A small network was trained on invented records. Each row is its activation on one of them, seen along a few directions.
Each row is followed by the record's values for the fields Rog, Vasaf, Pefer, Gitas, Fik, Tise, Lat.
Not every record has every field; a missing one is left out.
Other fields move the rows too, some of them a lot.
In the rows, zero is written as 500.
Strong random noise was added to every row along 16 fixed directions; ignore it. To show where, here is one row again and again, with new noise each time:
[203 249 499 407 396 462 566 183 628 418 424 523 374 233 350 496 548 492
 641 336 482 393 846 434 565 375 394 213 633 564 647 541 741 758]
[504 422 504 489 675 678 561 520 419 412 726 557 595 446 427 645 496 593
 709 572 399 526 736 586 420 548 330 639 435 503 346 373 619 437]
[306 382 544 595 419 309 490 245 395 582 484 518 584 425 543 320 363 683
 450 677 436 361 396 625 367 400 481 286 416 303 494 368 565 560]
[418 557 389 501 279 451 550 400 501 304 632 409 330 382 344 680 662 424
 420 599 231 517 528 541 385 600 534 525 656 551 606 454 497 448]
[543 474 430 637 360 759 667 574 239 310 315 609 285 386 497 491 613 264
 614 510 342 370 545 519 350 486 490 300 313 491 275 447 499 567]
[511 486 638 497 495 555 492 575 653 617 690 674 442 451 439 677 515 522
 462 577 496 550 577 344 576 578 662 835 615 478 638 679 513 467]
[489 604 386 530 470 573 236 548 557 533 338 372 834 506 451 510 618 540
 481 436 402 328 374 710 528 578 409 465 457 605 315 508 659 553]
[441 432 609 683 669 153 479 477 493 433 424 626 639 326 611 317 513 431
 480 703 617 416 406 465 402 523 637 498 620 299 271 426 570 311]
[402 529 564 446 321 444 445 418 577 640 644 568 416 642 415 629 584 467
 426 548 625 507 508 374 452 545 499 605 737 564 835 759 457 404]
[126 422 524 543 559 207 319 372 438 476 613 468 722 508 471 380 506 602
 662 503 492 431 650 484 580 512 406 335 665 471 422 512 655 444]
[421 520 524 389 580 395 388 256 722 484 411 544 591 349 486 476 428 661
 582 554 573 346 557 512 618 450 393 401 649 460 442 529 695 678]
[651 583 260 619 660 404 501 359 509 562 385 304 563 633 612 546 511 633
 574 573 437 542 453 753 636 336 427 388 439 504 589 293 606 428]
[541 359 543 588 481 772 528 519 610 651 537 599 533 257 236 502 380 393
 489 521 254 324 569 377 426 377 505 633 575 463 590 473 515 578]
[519 530 487 591 532 579 396 520 380 623 523 426 662 699 386 525 346 558
 493 424 590 610 522 649 492 543 547 619 439 528 367 498 539 459]
[501 357 362 782 502 540 656 347 421 616 515 570 417 488 402 465 426 443
 527 629 364 430 535 552 480 334 612 582 479 333 528 373 532 494]
[303 569 321 520 266 683 263 320 521 524 309 404 677 551 150 484 475 478
 439 144 499 397 606 745 415 521 411 439 469 731 263 572 732 765]
[474 583 487 413 481 584 456 527 457 513 499 504 446 574 557 445 256 801
 547 460 402 604 488 497 633 459 630 354 313 382 492 568 434 725]
[522 546 601 506 419 316 617 413 497 417 435 599 215 472 627 592 532 507
 397 541 678 688 525 501 485 550 726 502 478 477 546 566 528 482]

[527 379 385 548 475 741 395 553 819 777 319 643 758 401 429 430 698 419
 473 390 453 117 429 466 541 343 403 571 492 558 659 695 642 641]  <Rog:f1 Vasaf:n3 Gitas:t1 Lat:z2>
[363 464 615 441 525 403 337 483 725 701 658 611 678 480 493 492 462 655
 498 622 496 344 473 340 739 536 566 688 687 385 622 709 537 564]  <Rog:f1 Vasaf:n2 Gitas:t1 Lat:z2>
[604 553 403 549 387 321 418 446 431 497 219 289 638 723 557 380 549 356
 347 613 820 442 102 601 437 640 583 383 670 383 411 598 340 421]  <Rog:f1 Vasaf:n3 Gitas:t2 Lat:z2>
[492 518 546 436 321 522 350 512 491 498 508 220 678 409 248 511 419 485
 257 419 308 499 367 655 287 569 441 431 530 644 546 351 471 455]  <Rog:f2 Vasaf:n3 Pefer:p4 Fik:b1 Tise:u2>
[371 555 377 743 312 519 469 422 358 548 457 510 444 583 356 422 495 297
 532 520 370 360 464 482 527 471 506 503 599 479 368 507 490 518]  <Rog:f1 Vasaf:n3 Gitas:t2 Lat:z2>
[544 432 815 512 639 658 537 533 449 544 638 677 567 313 366 515 228 565
 456 447 540 583 696 580 283 520 450 800 270 546 184 267 617 544]  <Rog:f2 Vasaf:n3 Pefer:p6 Fik:b2 Tise:u1>
[573 485 380 560 725 441 490 498 776 598 377 529 519 399 464 465 582 392
 577 345 513 514 633 392 583 266 498 527 701 579 702 521 591 427]  <Rog:f1 Vasaf:n3 Lat:z1>
[359 701 442 538 556 370 343 527 631 383 414 644 494 450 465 491 536 527
 511 289 542 578 667 504 682 559 700 632 498 597 175 615 683 642]  <Rog:f1 Vasaf:n3 Gitas:t1 Lat:z2>
[509 609 533 591 570 387 379 488 693 548 366 451 486 225 562 596 668 429
 581 474 188 371 601 481 771 373 365 454 563 707 567 321 715 524]  <Rog:f2 Vasaf:n3 Gitas:t2 Lat:z2>
[315 288 538 629 429 623 476 591 247 515 609 434 720 458 441 414 421 540
 578 589 282 401 466 560 527 622 542 499 355 318 226 424 495 583]  <Rog:f1 Vasaf:n3 Gitas:t2 Lat:z2>
[631 474 722 298 479 670 612 597 425 446 345 534 268 424 728 585 486 534
 631 487 602 534 569 410 613 510 435 252 307 548 534 545 444 665]  <Rog:f1 Vasaf:n3 Gitas:t1 Lat:z1>
[578 558 563 379 375 701 510 398 644 556 460 565 355 370 384 605 399 528
 419 488 486 434 513 493 502 492 505 576 504 538 543 563 526 729]  <Rog:f1 Vasaf:n4 Gitas:t2 Lat:z1>
[486 398 464 411 531 560 523 525 481 366 501 472 610 443 490 458 612 431
 553 556 505 376 466 474 393 540 382 386 558 466 474 503 449 454]  <Rog:f1 Vasaf:n2 Pefer:p5 Fik:b2 Tise:u3>
[480 473 381 503 625 408 564 602 450 214 373 480 478 502 532 417 651 338
 556 286 665 657 632 494 435 531 587 361 491 572 327 513 507 394]  <Rog:f1 Vasaf:n2 Pefer:p5 Fik:b2 Tise:u3>
[501 351 554 412 574 588 475 752 481 237 327 454 707 204 568 368 667 427
 547 488 385 321 402 437 446 632 550 275 438 449 275 487 461 548]  <Rog:f1 Vasaf:n2 Lat:z1>
[532 456 455 356 621 428 530 304 478 327 551 400 616 629 510 559 410 717
 546 587 791 602 513 740 486 662 456 512 488 391 256 446 593 534]  <Rog:f2 Vasaf:n2 Pefer:p4 Fik:b1 Tise:u2>
[491 503 759 233 449 531 454 441 469 559 448 568 406 586 611 543 479 577
 545 467 796 466 546 410 520 534 348 340 490 608 614 679 466 600]  <Rog:f2 Vasaf:n2 Gitas:t2 Lat:z1>
[537 384 607 246 488 657 516 375 673 494 490 584 573 418 387 554 447 622
 367 341 773 534 580 593 246 537 413 598 412 597 519 577 585 633]  <Rog:f2 Vasaf:n4 Pefer:p5 Fik:b2 Tise:u3>
[476 502 192 562 327 629 546 559 417 516 437 345 441 728 553 497 606 554
 535 391 364 578 416 590 617 486 590 346 343 460 661 604 412 610]  <Rog:f1 Vasaf:n4 Gitas:t2 Lat:z2>
[638 533 569 355 578 481 521 468 562 519 643 404 562 378 500 525 382 608
 457 775 330 411 336 450 382 452 328 449 645 396 722 356 339 405]  <Rog:f1 Vasaf:n3 Gitas:t2 Lat:z1>
[414 582 453 536 516 370 609 418 406 132 527 586 319 349 596 615 742 353
 667 580 451 495 690 538 474 580 397 387 534 598 298 395 688 391]  <Rog:f2 Vasaf:n4 Pefer:p2 Fik:b2 Tise:u3>
[728 742 610 500 588 626 473 639 483 495 506 588 442 422 568 575 415 538
 458 556 372 558 454 556 393 495 439 645 319 608 332 345 502 431]  <Rog:f2 Vasaf:n4 Gitas:t1 Lat:z1>
[217 578 563 608 399 274 341 485 322 515 550 436 565 614 431 295 348 508
 475 394 464 546 510 480 530 505 552 389 525 514 370 473 486 467]  <Rog:f1 Vasaf:n4 Pefer:p6 Fik:b2 Tise:u1>
[472 585 453 621 523 249 586 534 513 344 668 582 360 494 490 512 544 473
 361 597 483 687 463 467 417 611 782 824 584 388 386 441 402 348]  <Rog:f1 Vasaf:n1 Pefer:p6 Fik:b2 Tise:u1>
[667 714 379 766 792 261 507 685 500 562 441 605 432 641 712 312 395 478
 538 554 464 622 423 365 706 281 752 537 482 390 502 468 408 264]  <Rog:f2 Vasaf:n4 Gitas:t1 Lat:z2>
[537 687 427 501 559 461 497 333 610 517 412 486 316 483 405 535 338 542
 510 283 477 649 715 521 616 311 447 473 523 674 543 391 608 596]  <Rog:f1 Vasaf:n4 Gitas:t1 Lat:z2>
[722 643 532 333 735 541 510 670 690 416 444 558 424 434 474 397 312 462
 521 329 632 662 556 257 429 380 503 509 640 524 539 542 330 471]  <Rog:f1 Vasaf:n4 Pefer:p6 Fik:b2 Tise:u1>
[664 370 491 394 721 419 653 673 588 287 617 419 534 424 503 523 553 414
 520 519 651 726 527 376 401 629 609 610 665 429 551 492 329 293]  <Rog:f1 Vasaf:n3 Gitas:t1 Fik:b2 Tise:u3>
[391 500 873 645 461 367 531 525 401 679 549 784 327 509 669 511 480 407
 468 508 696 541 642 383 534 469 481 601 394 599 485 532 664 391]  <Rog:f2 Vasaf:n1 Pefer:p1 Fik:b1 Tise:u1>
[551 722 251 568 564 606 423 492 508 562 518 545 462 683 374 489 436 513
 595 463 373 446 525 465 615 355 492 552 563 537 486 557 422 536]  <Rog:f1 Vasaf:n3 Gitas:t1 Lat:z1>

Here are new rows. What are their fields?
[451 550 496 516 355 341 524 142 385 352 404 366 354 493 462 631 527 421
 486 593 596 457 543 725 535 565 407 408 582 585 350 330 657 529]  <Rog:f2 Vasaf:n4 Pefer:p5 Fik:b2 Tise:u3>
[382 693 442 501 264 635 274 420 437 591 485 321 428 655 180 547 319 421
 486 283 342 491 588 465 706 495 475 494 648 731 461 567 484 669]  <Rog:f2 Vasaf:n4 Gitas:t1 Lat:z1>
[328 480 204 726 544 542 520 568 330 364 738 483 646 523 314 381 570 455
 603 438 121 497 624 581 235 436 372 541 428 507 348 294 499 326]  <Rog:f2 Vasaf:n4 Gitas:t2 Lat:z2>
[581 510 461 415 761 592 480 640 476 503 740 360 606 641 447 465 256 580
 732 565 392 568 587 303 714 407 395 454 663 425 640 471 311 380]  <Rog:f1 Vasaf:n4 Pefer:p5 Fik:b2 Tise:u3>
[582 552 413 625 715 248 525 504 756 279 596 566 582 260 449 579 665 369
 398 671 469 537 479 521 475 611 708 892 749 426 287 392 602 275]  <Rog:f1 Vasaf:n3 Pefer:p5 Fik:b2 Tise:u3>
[414 532 554 625 548 278 447 557 595 645 603 568 527 415 627 505 524 645
 425 549 312 584 489 472 651 462 672 637 449 442 641 463 562 425]  <Rog:f1 Vasaf:n4 Gitas:t1 Lat:z2>
[361 426 637 508 304 492 450 633 426 666 712 542 498 611 441 511 525 471
 356 484 503 572 456 384 381 589 645 611 522 509 759 716 371 379]  <Rog:f2 Vasaf:n4 Gitas:t2 Lat:z1>
[281 601 516 707 339 317 521 373 310 424 580 637 320 500 514 492 615 353
 517 617 411 417 559 514 417 490 433 432 535 541 388 435 618 344]  <Rog:f1 Vasaf:n4 Pefer:p4 Fik:b1 Tise:u2>
[516 498 488 541 481 518 490 538 622 561 616 457 503 370 426 636 594 474
 399 507 270 543 535 523 512 472 550 657 519 591 711 419 537 415]  <Rog:f1 Vasaf:n4 Pefer:p5 Fik:b2 Tise:u3>
[618 691 896 491 574 407 361 572 306 584 629 481 587 493 579 548 266 527
 479 806 493 500 345 482 469 622 343 602 552 507 323 328 429 290]  <Rog:f2 Vasaf:n3 Gitas:t2 Lat:z2>
[576 436 411 411 451 831 463 789 564 603 550 494 649 597 346 433 390 593
 392 324 443 593 376 400 374 568 686 657 382 404 570 707 230 640]  <Rog:f1 Vasaf:n3 Gitas:t2 Lat:z2>
[395 670 303 644 562 444 420 428 502 467 441 561 452 556 660 553 679 599
 683 497 325 405 605 607 830 438 464 504 364 573 286 439 715 618]  <Rog:f1 Vasaf:n4 Gitas:t1 Lat:z1>
[453 439 572 629 631 534 400 427 485 642 461 546 667 420 566 596 571 580
 602 494 467 395 643 728 691 486 415 632 307 604 260 361 850 574]  <Rog:f2 Vasaf:n4 Gitas:t2 Lat:z1>
[501 298 568 636 491 302 658 270 548 532 387 533 443 224 455 456 563 345
 320 515 573 471 536 613 236 371 520 470 508 527 573 298 653 416]  <Rog:f2 Vasaf:n3 Gitas:t2 Lat:z1>
[684 637 566 502 751 340 626 261 633 542 439 700 282 499 683 546 417 608
 551 599 741 586 608 508 517 287 370 573 476 536 521 364 611 471]  <Rog:f2 Vasaf:n3 Gitas:t2 Lat:z2>
